Each row below holds a small network's activations on one record, seen along a few directions.
Here are examples, each followed by its value of one field, V.
The word absent means that the record has no V.
The largest differences between rows may come from other fields.
(in the rows, 500 means zero)
Strong random noise was added to every row along 15 fixed directions; ignore it. To show where, here is one row again and again, with new noise each time:
[395 425 499 531 545 624 463 479 567 365 512 713 544 446 319 468 562 557
 646 544 610 631 428 473 741 474 565 526 565 434]
[528 443 219 481 550 525 508 358 731 434 500 589 482 383 776 421 497 649
 486 330 691 309 509 562 286 435 364 460 341 602]
[621 530 299 322 508 378 445 415 450 355 702 490 425 348 358 374 410 417
 388 609 461 433 433 649 689 246 275 486 705 634]
[548 419 468 596 768 423 534 373 516 376 620 562 496 410 498 495 584 430
 410 391 707 739 706 415 493 431 557 307 472 320]
[581 666 471 555 486 496 654 485 329 444 641 299 538 532 683 358 466 430
 256 599 733 538 651 378 291 455 505 431 462 443]
[582 480 556 535 518 552 590 375 514 396 555 294 525 469 457 509 516 612
 307 419 515 387 378 465 486 385 585 515 357 533]
[520 653 382 351 361 409 645 487 383 422 526 464 514 553 570 498 464 397
 500 649 364 502 460 401 758 384 608 554 594 567]
[471 502 372 347 757 583 342 475 474 520 598 553 500 484 343 484 404 312
 435 508 447 726 520 414 478 683 503 480 521 504]
[362 682 454 525 459 620 363 519 566 518 446 530 543 435 477 329 579 480
 577 754 831 343 383 442 602 438 322 365 449 472]
[485 446 515 614 424 636 644 406 375 639 446 418 624 595 407 674 626 651
 615 435 185 416 339 596 490 760 527 762 285 410]
[446 425 697 589 562 569 450 613 632 356 465 564 418 448 429 409 582 586
 432 500 767 511 580 461 564 397 596 442 515 496]
[521 470 511 513 506 347 689 538 542 572 462 270 473 683 588 563 580 420
 383 566 345 590 520 489 372 566 508 464 504 598]
[407 355 459 865 522 757 590 450 520 491 507 754 654 516 638 388 608 693
 661 379 797 602 583 567 252 659 380 609 245 298]
[466 574 493 640 506 574 327 573 669 416 414 541 375 506 631 375 526 531
 435 475 530 319 482 494 678 319 654 545 215 622]
[501 508 551 632 469 568 528 334 501 493 655 463 533 436 452 518 416 711
 454 455 603 541 326 564 429 410 489 429 522 434]
[411 480 538 481 564 541 405 634 587 645 456 550 391 441 512 430 557 623
 405 507 677 378 650 582 325 714 482 436 558 524]
[457 600 441 442 499 631 294 575 517 493 423 579 484 540 465 485 455 314
 736 623 384 482 356 522 549 498 208 654 363 568]

[413 441 666 509 520 333 509 495 412 677 444 648 524 425 326 498 548 438
 455 538 552 466 465 511 853 404 384 251 558 423] => v7
[554 528 646 592 503 449 527 497 580 446 440 346 458 632 626 607 448 441
 503 469 459 674 456 364 413 367 628 387 452 519] => v4
[514 715 316 428 549 637 531 356 335 397 637 578 573 317 589 585 579 580
 738 531 778 579 714 383 382 688 598 494 601 131] => v2
[490 345 629 540 530 662 488 565 495 558 465 485 503 628 496 537 348 546
 372 273 303 553 406 475 328 648 651 708 271 621] => v3
[425 612 526 378 434 463 465 525 523 477 482 608 486 513 581 480 354 398
 570 578 591 584 456 313 639 358 576 367 604 515] => v3
[622 407 725 547 596 347 562 361 282 560 489 532 571 430 418 664 453 350
 485 305 430 609 506 409 648 333 379 306 418 294] => v4
[584 511 456 630 368 623 523 512 428 407 585 424 515 521 530 351 458 614
 453 556 556 451 465 602 382 449 462 627 515 544] => v4
[523 512 422 420 573 622 468 516 387 338 543 710 550 442 528 457 397 382
 570 411 558 637 626 360 630 499 613 594 448 420] => v2
[445 445 592 463 708 470 379 434 548 559 562 565 457 396 281 548 538 439
 471 471 573 618 550 521 604 531 506 367 620 409] => v5
[442 621 460 351 297 568 431 553 400 588 484 676 512 360 558 408 278 659
 424 503 686 220 377 466 581 460 473 468 566 580] => v6
[513 299 539 766 541 447 532 493 585 423 480 470 561 565 357 450 586 465
 374 499 531 580 320 539 626 312 408 410 321 538] => v6
[514 622 535 468 480 593 450 402 424 508 606 400 504 412 412 610 447 594
 481 489 504 453 414 486 482 530 617 533 536 419] => v5
[555 429 622 390 414 577 547 585 414 617 409 409 550 550 535 479 310 496
 317 362 375 286 366 517 300 550 288 659 325 672] => absent
[466 272 602 546 527 495 574 422 477 507 523 689 651 463 222 432 497 444
 587 500 594 653 356 561 685 408 178 376 593 433] => v2
[476 577 551 479 463 610 425 488 556 477 519 429 506 553 555 431 341 484
 456 514 616 517 345 387 353 422 479 450 427 579] => v3
[634 531 473 439 583 381 571 447 364 505 508 386 511 525 615 540 498 356
 475 423 482 543 656 365 378 523 469 380 448 425] => v1
[571 445 412 454 568 458 512 506 505 417 626 589 426 465 587 532 415 542
 525 384 486 685 683 553 301 541 516 537 671 482] => absent
[430 418 599 676 354 788 522 544 354 482 540 771 599 557 444 457 365 652
 671 419 422 594 382 598 543 573 491 840 386 458] => v7
[552 531 447 451 474 482 488 419 344 584 486 490 594 408 439 448 421 467
 318 445 534 258 360 441 632 425 382 429 314 514] => v6
[605 423 524 576 527 598 323 520 341 555 556 630 413 422 425 448 404 626
 504 280 319 371 588 681 520 594 518 696 399 478] => v1
[545 580 519 499 495 567 500 601 342 449 504 567 503 412 592 378 543 511
 407 479 688 356 762 420 501 548 623 567 426 406] => absent
[388 486 291 311 521 552 493 384 585 731 558 534 557 499 467 484 409 591
 463 513 492 483 401 571 316 796 445 442 702 605] => v5
[624 390 475 493 535 454 456 596 343 370 563 665 412 396 425 406 549 488
 576 440 501 500 765 623 597 487 438 610 631 438] => v1
[376 590 458 645 418 478 481 527 414 703 534 672 502 502 580 470 517 560
 602 610 581 517 548 632 506 600 387 425 548 387] => v7

Here are new rows. What is V for each?
[616 462 225 380 469 464 442 553 558 422 547 451 359 413 522 349 587 643
 490 536 479 249 639 719 407 578 448 621 671 663] => v1
[387 488 837 730 378 594 426 698 481 584 427 542 498 557 379 487 474 569
 542 622 652 528 381 528 483 468 361 472 493 439] => v6
[584 428 419 525 531 431 484 438 522 492 564 469 459 450 449 491 527 497
 488 464 381 402 508 694 515 433 317 543 478 531] => v2
[583 442 492 804 594 359 587 608 429 507 478 376 483 662 576 526 689 321
 434 550 461 687 689 521 357 547 427 482 302 396] => v6
[461 404 320 450 594 466 453 558 716 412 497 524 356 457 431 519 726 595
 569 575 437 434 636 697 519 615 565 614 637 575] => v7
[611 456 475 317 333 397 794 415 505 235 485 485 500 468 664 704 514 618
 662 370 453 500 518 389 512 339 672 601 641 491] => v3
[554 448 523 447 631 537 377 579 588 491 399 492 407 448 533 496 553 441
 458 379 470 319 647 528 438 549 449 562 316 546] => v2
[585 382 732 614 490 363 767 550 510 269 484 378 446 553 550 678 680 519
 538 460 521 660 645 484 477 333 583 551 553 412] => v7
